Each row below holds a small network's activations on one input, seen along a few directions.
In each table, some parts of the input vary, and every possible input appears once, in random order.
Descriptions start from the smaller parts, as in this example, which fits no table here: ring(5) and (point or (values(2) and line(4)) or ring(11)).
Shared parts are said once, and a part with two or three values counts as separate values.
In the rows, 128 means zero.

Other details of the inputs vary at random and push rows far along two fixed directions, the same in every table; ignore that.

A family of inputs:
R1: [ 95 148 144  82 144 181  69 158 117 105 136 107]
R2: [127 162 106 165  68 192  86  74 136 165  94 170]
R3: [135 146 135 135  66 168 103  84 128 110 133 169]
R4: [ 81 161 133  80 156 174  69 133 143 135 116 127]
R5: [154  94 115 154  59  78 177  99 128 171 125 147]
R6: [162 179 154 166 133 179 109  21  96 127 126 136]
R7: [130 177 156 168  83 155 106  89 132 120 130 123]
R8: [122 193  91 151  82 180 101  55 115 151 153 152]
R9: [ 81 157 139  66 139 164  62 150 110 115 133 132]
R10: [128 153 102 150  59 201  90  65 124 164 115 156]
R11: [130 108 100  99 165  82 158 176 122 123 144 109]
R12: [102  94 135 105 168  72 144 160 153 149 110 115]
R13: [ 77 175 175 113 155 160  78 154 113  96 138  91]
R14: [179  77 112 171  68 115 177 129 140 127  97 161]
R15: [ 75 185 114 114 174 172  67 148 101 114 136 113]
R16: [115  98  96 106 175  79 149 169 123 123 130 128]
R17: [ 68 170 149 108 167 163  66 127 137 145 130  92]
R18: [117  95 146 121 146  86 153 186 121 127 118  94]
R19: [126  77 130  84 141  95 142 183 129 109 117 133]
R20: [118 103  98 110 185  74 144 163 142 126 123 131]
R21: [156  71 173 134 219 123 153 161 132 149 135 133]
R22: [179 111 105 165 101  79 176 105 143 103 138 154]
R23: [124 178 158 146  79 146 104  72 137 115 147 136]
R24: [106 174 126 172  66 176  97  69 115 171 121 139]
R25: [129 106 100 122 166  87 149 189 111 119 124 112]
R26: [106  98 134 104 170  81 154 160 158 155 112 102]
R27: [106 165 194 124 216 198  70 138 106 133 143 138]
R28: [104 190 145 121 177 154  78 152 119  69 144 104]
R29: [132  98 156 123 156  84 154 169 153 105 127  83]
R30: [181  79 114 148  61 111 186 111 150 129 116 159]
R31: [145 116 124 115 172  80 164 167 146  84 143 107]
R32: [ 97 157 161  81 151 156  71 147 139  74 136 128]
R33: [ 76 156 135  80 156 163  59 133 137 128 113 142]
R34: [ 84 180 112 112 183 166  68 130 127 123 142 107]
R35: [142  93 111 159  70  88 173  91 137 177 115 151]
R36: [187 108 103 178 103  93 178 110 146 109 134 132]
R37: [119 158 110 135  55 183  88  61 121 156 117 180]
R38: [140 151 109 141  52 189  94  78 118 156 126 151]
R39: [120  98 156 106 148  83 167 169 140 111 135  94]
R40: [140  99 119 127 171  92 156 174 130  88 139 103]
R41: [173 103  90 159  85  84 176 109 120 128 141 158]
R42: [115  88 134 108 150  85 149 175 127 144 127  86]
R43: [166  99  69 176  93 108 172  98 129 160 124 144]
R44: [ 87 162 137  64 139 176  72 149 117 122 136 117]
R45: [ 69 174 168  84 143 148  73 139 108 111 156 102]
R46: [ 66 178 157 102 149 160  68 154 102 130 136  92]
R47: [101 160 159 102 156 170  72 166 135  80 120 115]
R48: [ 92 158 147  68 139 176  78 153 120 105 142 115]
R49: [135 105 110 126 165  89 152 189 113 103 127 110]
R50: [180 104 100 187  94  96 182 120 126 114 121 147]
R51: [125 196  93 156  93 173  98  49 133 154 146 155]
R52: [155 179 156 149 131 164 112  20  92 119 133 161]
R53: [ 72 173 176  92 149 148  78 137 117  92 154 104]
R54: [ 95 187 140  98 167 160  87 139 115  77 168 107]
R55: [133 102 121 115 168  78 155 170 125  82 142 125]
R56: [136 157 110 150  52 186  95  92 112 152 111 162]
R57: [138  98 108 117 166  91 153 179 121 106 142 100]
R58: [102  93 132  99 159  85 160 165 140 153 120  98]
R59: [128 107 159 108 153  77 165 165 156 106 132  91]
R60: [ 80 168 173 105 154 162  78 142 121  98 152  82]
R61: [126 103 101 101 164  73 148 175 115 116 141 124]
R62: [148 159 137 135  68 171 111  81 150 111 135 151]
R63: [189  78 116 163  74 110 173 116 162 123 109 145]
R64: [179  77 102 164  58 115 174 129 131 146  97 161]
R65: [131 158 105 157  69 196  84  59 142 169 108 159]
R66: [195  76 153 175 131 116 182  84 129 172 137 200]
R67: [126 163 106 136  51 196  99  57 128 165 120 166]
R68: [183  70 111 162  68 117 176 117 147 129 110 150]
R69: [117  97 147  97 144  82 164 172 131 129 137  92]
R70: [164  79  85 171  63 124 168 116 134 171  79 169]
R71: [167  86 121 169  64  94 182 105 133 160 127 123]
R72: [154  80 176 117 217 117 165 157 134 149 142 144]
R73: [132  98  97 113 168  89 149 179 119 122 138 101]
R74: [157 102 159 107 216  89 175 123 112 108 113 111]
R75: [104  96 132 129 170  87 144 176 147 153  95 102]
R76: [164 113  74 189 101 104 166 103 140 160 104 157]
R77: [112  98 137  93 147  79 160 171 130 145 132  93]
R78: [205 101 134 189 133  97 194  69 108 138  90 147]
R79: [135 107 110 103 163  85 162 176 123 107 147 107]
R80: [110 169 124 163  67 180  95  55 122 174 135 129]
Each input here is: line(4) and (values(2) or (values(3) and line(6))).
Changing only the line(4) part turns R67 into R70. The same change can be made to R58. Which row results? -> R24
Changing only the line(4) part turns R52 into R74. The same change can be made to R19. Which row results? -> R48
A walk changes only the line(6) part. It starts at R47 and steps to R14. List the rest of the walk in order. -> R64, R56, R70, R2
Change only the values(3) part in R36. List by row number the other rows that result. -> R29, R63
A walk changes only the line(4) part. It starts at R5 and steps to R77. List the rest of the walk in order. -> R42, R46
